A small network was shown many inputs. Here are its activations along a few directions, one row for each input.
Each table varies a few parts of the input and shows all the possible inputs, shuffled.
A made-up example of a description, with smaller parts first: values(3) and (point or line(11) or (line(4) and ring(5))).
Shared parts are said once, and a part with two or three values counts as separate values.

Other details of the inputs vary at random and push rows far along two fixed directions, the same in every table; ignore that.

Table:
x1: [ -6  15 -12 -17   4   4  -6 -16  32  26   4  22  26]
x2: [  1   8  21 -14 -20   7  11  10 -23  -1 -17   6 -10]
x3: [-12  12 -10  -7   2  11  -7 -12  30  31  -5  22  29]
x4: [  5 -11 -27  28  19  -9 -13   4  35  -2  17 -37  11]
x5: [  8  -4 -34  24  24  -9 -16   7  30  -9  31 -21  15]
x6: [  4   9  10  -8 -14  13  11  -3 -31   0 -19  13  -9]
x7: [ 15   5  12 -23 -23   3   7   5 -19  -3 -16   8  -5]
x8: [ -1 -10 -31  21  31 -13 -12   4  28 -12  33 -20  12]
x9: [-22  10  14 -17  12  -4  -3 -16  32  23   3  12  19]
x10: [-22   7  13 -17  11  -3  -2 -16  32  25   3  13  18]
x11: [ 12  10  17 -15 -23   4   8  11 -22  -4 -20   8   1]
x12: [ 12   7  16 -15 -24   5   8  11 -21  -2 -20   9   0]
x13: [-11  12   1  -6  -2   5  -2 -13  33  32 -15   5  28]
x14: [ -6  -4 -16  31  25 -11  -9  16  32  -1  24 -33   8]
x15: [ 14   5   1 -21 -21  10   4   0 -23  -6 -10  20  -4]
x16: [ -2 -17 -34  27  30  -7 -11  -2  27  -6  26 -23  10]
x17: [  6  -2  13 -11 -19 -10  12  -6 -14  -9 -25  19 -19]
x18: [  3  -2  15 -26 -18   1  11   3 -20  -7 -14   8  -8]
x19: [-18   7   2 -21   7  -4   0 -14  36  25   0  10  22]
x20: [-20  20   9 -11   6   0   0  -8  34  29  -4   7  21]
x21: [-16   9  -8 -19  11   0  -2 -19  31  24   6  22  24]
x22: [  4  -8 -23  45  15 -20 -12   9  41  -6  10 -21   5]
x23: [-12  -8 -12  33  27 -12 -12  -1  29   2  25 -38  -1]
x24: [  4   7   9  -8 -14  14  11  -2 -30   2 -18  15  -9]
x25: [ -1   7  27 -18 -15   0   8   1 -26   0  -8   7 -17]
x26: [ -1  -3  24 -16 -12   4  10  -7 -26  -3 -18   6 -12]
x27: [ -9  -2 -19  30  32 -12 -16   2  24  -6  39 -21   3]
x28: [  2   4  16 -20  -6   4   7  -4 -30 -10  -4  23  -8]
x29: [-21   4   0 -10  15   7  -4 -27  25  27   3  22  18]
x30: [-25   2  10 -15  10   1  -4 -17  32  28  -1  12  16]
x31: [-18   3 -11 -17  10   5  -3 -20  29  25   1  21  21]
x32: [  0   4  15 -11 -12  10   7 -11 -33   2  -9  16 -17]
x33: [  0   5  19 -13 -19   9  10   9 -24   2 -21   6 -12]
x34: [ -7  11  -4  -4  -4 -10  -4 -19  44  25 -13  20  12]
x35: [ 10 -15   3  24   3 -10  -2  24 -26 -34  19 -34 -30]
x36: [  2  -6  13 -24 -17   3  10   2 -22  -3 -18   7 -10]
x37: [ -7  16  -1 -19   0  -2  -5 -11  37  26  -3   8  25]
x38: [  3 -11 -23  35  17  -5 -12  11  33   1  15 -35  15]
x39: [ 13 -25 -11  24  11  -3  -4  18 -33 -39  19 -18 -24]
x40: [ -3   4  15 -14 -11   9   4  -5 -32   0  -6  19 -17]
x41: [  5  -2 -30  32  23  -7 -15  12  28  -7  27 -20  20]
x42: [  2   1  16 -19  -7   5   7  -4 -30  -8  -4  24  -9]
x43: [-23   7   2 -15  14   4  -5 -21  28  22   9  25  20]
x44: [  5  11  12 -13 -14   9  10   5 -29  -2 -11  19  -7]
x45: [ -2   7  16 -15 -13   7   5  -4 -30  -3  -3  20 -16]
x46: [ 24 -16  -9  26  -7  -5  -2  34 -22 -35   8 -33 -13]
x47: [ -6  -6 -18  45  22 -20  -8   7  40  -4  13 -23  -3]
x48: [ 30 -17 -24  25   0  -1  -3  16 -29 -36   9 -27 -17]
x49: [ -9   9 -14 -15   3   9  -8 -17  31  28  -1  21  24]
x50: [  6 -13 -27  27  18  -7 -13   6  34  -2  19 -36  10]
x51: [ -8  -5 -20  30  31 -11 -15   3  24  -4  39 -20   2]
x52: [-11   8  -4 -17  -1   4  -6 -13  37  31  -6   9  22]
x53: [  6  -2   4 -19 -12   7  11 -10 -28  -5 -16  15  -7]
x54: [ 14   4   4  -8 -21  15   7   0 -28   0 -20  17   0]
x55: [  5   3  16 -26 -16  -2  11   3 -21  -8 -14   7  -6]
x56: [ 12 -11   4  23   5 -14  -2  23 -27 -35  19 -35 -28]
x57: [  2   5  20 -10 -19  10  13   3 -25   3 -24   2 -11]
x58: [ 14   9   6 -13 -20  10   7   6 -27  -3 -14  21   2]
x59: [  9 -19   1  26   4  -8  -4  23 -28 -30  15 -35 -32]
x60: [  5  -5  14 -21 -17   4  12  -3 -22  -2 -21   4  -9]
x61: [ -2  -2  25 -21 -13   3   8   1 -23  -7 -10  11 -12]
x62: [  2   7  20 -10 -18   8  13   2 -25   2 -25   1 -11]
x63: [ 13 -15  -9  31   8  -4  -3  11 -35 -33  17 -27 -29]
x64: [ -2   3  25 -13 -16   5   8  -6 -27   3 -15   3 -19]
x65: [-10  14  -9  -4   3  10  -4 -18  29  31  -9  18  30]
x66: [  0  -5  24 -16 -12   6   9  -6 -25  -2 -17   7 -13]
x67: [ 16 -15 -15  31   5   1  -1  27 -31 -33  12 -24 -22]
x68: [ 30 -19 -24  25  -1   1  -4  18 -28 -35  11 -25 -18]
x69: [-18  22  -1  -9  10   4  -2 -12  29  28   2  20  24]
x70: [ 15 -23   0  34   5 -21   0  15 -19 -42   7 -19 -35]
x71: [ 12   7   5 -13 -22  12   6   6 -26  -4 -14  21   1]
x72: [  3  10  11 -13 -16  11  10   5 -28  -3 -12  18  -8]
x73: [-18   4   1 -16   6  -1   1 -21  33  28  -9   4  20]
x74: [ 19 -22 -19  17   5  -6   0  21 -28 -42  19 -21 -19]
x75: [-10  -8 -12  42  24 -25 -12  -2  36  -4  22 -22 -12]
x76: [-13   9   0  -9  -2   6  -5  -7  34  32 -11  10  27]
x77: [ 15 -23 -10  28  12  -4  -2  11 -34 -38  15 -23 -23]
x78: [-10  11  -2 -19  -2   2  -5 -11  38  27  -3   9  23]
Each input here is: ring(6) and (point or (values(2) and line(6))).
The inputs of x59 and x76 match in every part but the ring(6) part. If x51 is changed in the same way as x59 into x76, which row does it become?
> x58
The inputs of x53 and x65 match in every part but the ring(6) part. If x19 is changed in the same way as x53 into x65, which row does it become?
> x12
Which other rows agree with x62 in the ring(6) part? List them by row number.
> x2, x6, x14, x20, x24, x33, x44, x47, x57, x67, x69, x72
Change only the values(2) part in x65. List by row number the other rows that result.
> x13
Start at x55 and move only the line(6) part, one step at a time. The first step leads to x19. Which rows follow, in order?
> x18, x36, x60, x73
Change only the line(6) part in x26. List by row number the other rows that result.
> x9, x10, x30, x61, x66
Which other rows agree with x1 in the ring(6) part? List them by row number.
> x4, x5, x7, x15, x34, x37, x48, x49, x50, x52, x68, x78
Change only the values(2) part in x18. List by row number the other rows that result.
> x74

Table:
x79: [ 22  -6   3  -7 -16   6   7  14 -45 -24  -8   0 -16]
x80: [ 22  -4   7  -6 -21   4  10  18 -39 -23 -14  -6 -16]
x81: [ 12  -5  16  -5 -13  -1   8  12 -43 -23  -5  -2 -27]
x82: [  0  10   3 -18  -9   7   4  -9  -1  12 -12  23  11]
x83: [-20  -4 -14  14  30  -7 -12 -10  39  13  26 -14  16]
x84: [ -3  -1 -21  20  17  -7 -11   3  38   7  15 -14  19]
x85: [-15   9  18 -21  -4   3   5 -12   7  20 -10  13   4]
x86: [ 13 -11 -24  29  11  -6  -8  12   7 -16  16 -22  -2]
x87: [-15   8  18 -21  -5   3   3 -13   7  19 -10  13   6]
x88: [  5 -14 -13  34  16 -14  -7  13   1 -23  21 -28 -15]
x89: [ -7  10   1 -23  -5  10   1 -14  10  21  -9  20  19]
x90: [ -7   0 -22  18  19  -6 -11   0  46  13  14 -13  24]
x91: [ 13  -7  17  -5 -16   0   9  12 -47 -26  -5  -4 -28]
x92: [ 10 -22  -9  30  12 -11  -3  22 -14 -33  20 -41 -20]
x93: [ -4  -3 -23  20  17  -4 -10  -2  41  12  11 -15  19]
x94: [ 13  -7  19  -5 -16  -1   9  14 -45 -25  -9  -6 -28]
x95: [  4   9   8 -18 -15   6   4  -1  -5   7 -15  12   6]
x96: [  4   9   5 -19 -13   7   4  -2  -7   7 -11  16   5]
x97: [ -1  10   3 -17 -10   8   4  -8   0  12 -12  24  10]
x98: [ 12   1   7 -13 -17   6   7   8 -23  -6 -15   3  -5]
x99: [ 14  -5  16  -1 -16  -3  10  13 -45 -27  -7   1 -29]
x100: [ -9  -2 -25  13  23  -2 -13  -4  42  12  22 -11  25]
x101: [ 21  -4   5  -2 -21   5   7  11 -34 -18 -17   1 -15]
x102: [ 22 -19 -23  36   5  -9  -5  25 -10 -32  12 -36 -13]
x103: [-20  18  15 -10   0  11   2 -15   8  29  -8  19   9]
x104: [-13   9  14 -17  -1   2   4 -15   3  16  -7  21   4]
x105: [ -3  11   3 -21  -7   9   2  -9   6  15  -9  21  14]
x106: [ -3   4  14  -9  -8   1   5  -8 -11   3  -9  13 -10]
x107: [-17  -4 -16  20  29  -8 -12 -13  41  13  21 -10  12]
x108: [-17  13  18 -20  -2   2   2 -15  16  23  -9  16   9]
x109: [ 18 -16 -23  28  12  -6  -7  21  -9 -30  21 -31  -6]
x110: [-18  11  13 -18   1   3   2 -18  12  21  -6  25   8]
x111: [ 16 -12 -23  31  11  -9  -8  20   3 -24  20 -25  -3]
x112: [-13  -6 -14  21  24  -9 -10  -5  29   3  20 -12   4]
x113: [ 22   1   5   5 -21  13   8  19 -51 -20 -12  -2 -17]
x114: [-16  -3 -12  15  28  -8 -11  -6  34   7  24 -14  11]
x115: [ -4  -2 -21  15  19  -5 -12   3  39   9  17 -17  21]
x116: [ -9  -7  -8  19  20 -10  -7   4  25  -1  18 -24   2]
x117: [  6   5   4 -16 -14   6   4   0 -12   2  -9  11   3]
x118: [ -6  12  -1 -17  -7   8   1 -15  13  21 -13  25  15]
x119: [  0  13   6 -20 -12   6   4  -6   2  13 -11  18  10]
x120: [ 20  -5   1  -3 -17   7   7   7 -38 -19 -12   5 -15]
x121: [-17  11  15 -15  -4   0   2 -17  16  24 -14  18   6]
x122: [  9 -20 -13  30  18 -10  -6  19 -14 -33  26 -32 -20]
x123: [ -5  11   0 -17  -6   9   1 -16  12  21 -12  26  15]
x124: [ -5  13   3 -16 -10   5   1 -12  16  23 -18  20  16]
x125: [  2   0  18  -8 -13  -1   9   3 -23  -7 -12   5 -15]
x126: [ 15  -3   5 -10 -19   6   8  11 -28 -12 -13  -3  -7]
x127: [-18  -4 -12  21  25  -9 -10  -9  47  16  16 -16  12]
x128: [-18  -3 -12  21  24 -11 -10  -7  45  15  15 -16  12]
x129: [-12   8  16 -14  -6   2   3 -15   8  18 -13  16   1]
x130: [-18   9  13 -22   0   5   2 -18  10  21  -4  20   8]
x131: [  4  -4 -24  23  13  -7 -10   5  23  -3  14 -15   8]
x132: [ -4   6  16 -14  -7   0   6  -4 -11   1  -6  10  -8]
x133: [ 19  -4   7  -8 -21   5   7  14 -35 -18 -13  -3 -11]
x134: [-11   6  13 -15  -4   4   4 -16  -1  13 -10  22  -2]
x135: [-15   9  14 -22   0   4   3 -16   4  19  -5  20   6]
x136: [  9 -19 -12  30  17 -11  -6  19 -13 -35  26 -33 -20]
x137: [ -7  11   1 -23  -4   9   1 -12  11  21  -8  23  17]
x138: [ 21 -19 -26  35  10  -7  -7  20 -13 -33  17 -30 -12]
x139: [ -7   5  13 -13  -6   2   5 -12 -10   7 -11  17  -6]
x140: [  9  -4  18  -3 -15  -2   8  10 -34 -19 -10   0 -23]
The inputs of x99 and x111 match in every part but one. If x136 is changed in the same way as x99 into x111, which row does it become?
> x105
What do these inputs look like to the network?
> values(2) and (point or (line(5) and line(6)))
Change only the values(2) part in x121. List by row number the other rows that result.
> x124
Change only the line(6) part in x107. List by row number the other rows that result.
> x83, x104, x114, x135, x139
Start at x133 and move only the line(6) part, one step at a time. The first step leads to x115. Which rows follow, in order?
> x95, x84, x124, x101
Start at x127 and move only the line(5) part, one step at a time. The first step leads to x129. Which rows follow, in order?
> x106, x134, x107

Table:
x141: [-10  15  12 -42 -11  12   5 -25   7  27 -18  46  20]
x142: [ 19  -7 -12  24  -3  -2  -4  25  -8 -20   8 -29  -5]
x143: [ 24   3  10 -26 -36  14  15   5 -53 -14 -30  19 -13]
x144: [  1 -11   2  21  12  -8  -3  15 -16 -21  18 -29 -17]
x145: [  6 -12  -9  20  14  -1  -3  13 -18 -22  21 -21 -16]
x146: [ 13 -11 -17  22   9   1  -6  18 -18 -23  17 -17  -5]
x147: [ -7  22  17 -35 -21  15   8 -16  12  38 -29  29  22]
x148: [-28  19  33 -23  -9   1   9 -35   9  36 -26  40  -3]
x149: [ 10 -17  -2  15   5 -13  -2  18  -4 -26   9 -29 -14]
x150: [ 22   6  13  -8 -35   9  16  -1 -50 -13 -38  28 -24]
x151: [  8   7  28 -25 -26  13  14   4 -59 -14 -16  22 -25]
x152: [ -8   2 -18   4  15  -7 -13  -8  57  21   9  -8  30]
x153: [ -4  21   6 -41 -19  10   7 -20  11  29 -24  42  23]
x154: [  7 -11  -1  22   5  -7  -2  23  -9 -20   8 -33 -13]
x155: [-21   0 -14   2  30  -7 -13 -17  48  18  25   1  19]
x156: [  5 -16   1  15  13 -14  -3  10 -11 -28  18 -26 -18]
x157: [  4 -14  -8  34  13 -10  -3   3 -14 -23  14 -11 -28]
x158: [  5 -17 -11  17  12  -4  -4   9 -16 -25  21 -20 -18]
x159: [ 19   0  16 -30 -29   8  15   3 -55 -20 -20  28 -17]
x160: [-25   5 -13   8  29  -1 -14 -12  43  25  25  -2  20]
x161: [ 12 -15 -17  36   8  -6  -4   6 -14 -24   9  -8 -18]
x162: [ -9  11 -25  12  17   3 -12  -5  48  24  14  -3  34]
x163: [ 22   7  22 -23 -39  12  14  13 -50  -8 -33  12 -15]
x164: [ 17 -12 -12  37  -3 -10  -2  13  -4 -20  -3 -22 -18]
x165: [-13  23  14 -35 -13  18   5 -20   3  32 -17  43  21]
x166: [-23  -1  -8   6  20  -8  -9 -10  54  24  11 -14  22]
x167: [  2 -12   1  21  13  -6  -1  13 -16 -21  17 -30 -17]
x168: [ 14 -18 -20  19   8  -1  -5  12 -16 -26  16 -17  -7]
x169: [-26   1  -4   3  28 -14  -9 -15  50  20  23  -6  17]
x170: [ 22  -8 -22  23   3   3  -2  20 -14 -22   9 -23  -1]
x171: [ 23   9  13 -23 -35  16  14  11 -55 -12 -30  19 -11]
x172: [  4   7  38 -24 -27   8  16   4 -56 -12 -19  14 -26]
x173: [-15   4 -22  10  26   4 -12 -11  43  23  20   0  31]
x174: [ 19 -15 -15  20  -3  -5  -4  19  -7 -21   5 -29  -7]
x175: [ -6  19  16 -41 -23   6   7 -17  16  32 -27  35  20]
x176: [ -6   4 -28   5  19  -3 -13 -10  52  18  12   0  33]
x177: [-26  16  30 -40  -9   7   8 -29   6  34 -19  32   8]
x178: [  8 -13  -1  21   5  -6   0  21  -9 -20   8 -33 -13]
x179: [-25   3  -4  23  20 -13  -8 -16  57  26   3  -6  11]
x180: [  7  -9   0  22   3  -7  -1  24  -8 -21  10 -32 -13]
x181: [-21   1  -7   3  21 -14  -8  -7  57  21  13 -10  21]
x182: [-19  17  20 -44  -9   6   7 -27   6  28 -12  44   9]
The inputs of x154 and x146 match in every part but one. If x181 is changed in the same way as x154 into x146, which row does it become?
> x159
The inputs of x143 and x174 match in every part but one. If x170 is changed in the same way as x143 into x174, which row does it become?
> x147
What do these inputs look like to the network?
> ring(6) and (point or line(6))
Change only the ring(6) part in x172. List by row number the other rows that result.
> x142, x151, x162, x165, x180
Change only the line(6) part in x182. List by row number the other rows that result.
> x145, x151, x155, x158, x160
Which other rows agree with x177 in the ring(6) part? List them by row number.
> x144, x148, x156, x167, x169, x172
